Each row below holds a small network's activations on one input, seen along a few directions.
Each table varies a few parts of the input and shows all the possible inputs, shuffled.
A made-up example of a description, with smaller parts first: values(3) and (point or line(11) or (line(4) and ring(8))).
Shared parts are said once, and a part with two or three values counts as separate values.

Other details of the inputs shift rows strongly along three fixed directions, in all tables alike. That doesn't count.

A family of inputs:
r1: [ 12   6  -2  16 -26 -25  21   8 -18 -39  46]
r2: [  1 -17  14  12  33  -1 -20 -30  46  29 -15]
r3: [-21 -10   3   4 -22 -10  -2  -8  10 -17 -57]
r4: [  4  -6 -13 -27  12  -2  -6 -18  28  12  44]
r5: [ 12  11  -4 -23  -5   6  17   4   1   8  58]
r6: [ -7 -14 -15 -27  10  66 -21  75 -40  -8  25]
r7: [  0  -4  25 -22  17  36  -4  67 -52  16  -6]
r8: [ -7  -3  21   7 -26  20   8  54 -61 -27 -52]
r9: [  1  11   4 -31  29  17 -11   6  16  24   3]
r10: [ 21   6  -7   8 -43   4  27   2 -19 -57  49]
r11: [ 14  11   6   6  30 -12  -6 -25   2  53   9]
r12: [  3 -12 -34   8 -28 -26   9 -15 -10 -16   8]
r13: [-15   5 -15  -4 -28  16   4  56 -56 -22 -68]
r14: [ -4  11  20   5  23   4  -5  -9  -6  40 -22]
r15: [-17   4  -6 -24  19  35  -7  58 -50  18 -34]
r16: [ 13 -19 -11 -16  11  10  -8   7  22   8  46]
r17: [-15  -1 -19 -15  18  -4 -15  15  -5   5  42]
r18: [ 11   8   2  -6  13 -13  15 -21  11  32  41]
r19: [ 13 -24 -14   2  18  -9  -3 -12  25  22  40]
r20: [ 21  -2   1  11 -30 -19  35 -15  -5 -33  42]
r21: [  3 -19  -2  35 -15 -20 -11 -17  13  -7 -52]
r22: [ -6   7   7  16 -13 -28   9 -38  32  -9 -58]
r23: [ -8  19   6  12 -14   4  -4 -32  26 -28 -50]
r24: [ 28  -1  11   8  27 -11  -5  -8 -14  34  22]
r25: [-11  -9  10  13  32   0 -35  10  19  17 -12]
r26: [ -2 -15 -43   1 -38 -20  26  -7 -18 -33  37]
r27: [ -1  22  20  -7  24  29 -14  -9   7  24   2]
r28: [ 19   7  44   1  29  -5 -14 -30  36  25  -9]
r29: [ -8 -21   1  29 -16  -6  -6  -3   5 -15 -54]
r30: [-10   2  -3 -20  30  30 -29  -6  10  15   9]
r31: [ -6  18  -3  16 -25 -25  17  -6  -3 -22  22]
r32: [ -4  12  19 -12  25  16   1   2   0  37   9]
r33: [ -1  12 -37   8 -37 -33  29  -2  -4 -49  43]
r34: [ -9  10  10  15 -12 -19  10 -42  35 -15 -55]
r35: [-24  -7   5   4 -20  -2  -2 -12  13 -22 -55]
Description of these inputs: line(5) and (point or line(6)).
The inputs of r1 and r31 match in every part but the line(5) part. If r28 is changed in the same way as r1 into r31, which row does it become?
Answer: r5
Which other rows does r29 become when the line(5) part takes its other values? List them by row number.
Answer: r8, r14, r15, r26
Which other rows agree with r22 in the line(5) part? List them by row number.
Answer: r9, r13, r15, r23, r33, r34
Which other rows does r21 become when the line(6) part takes its other values? List them by row number.
Answer: r2, r6, r16, r19, r29
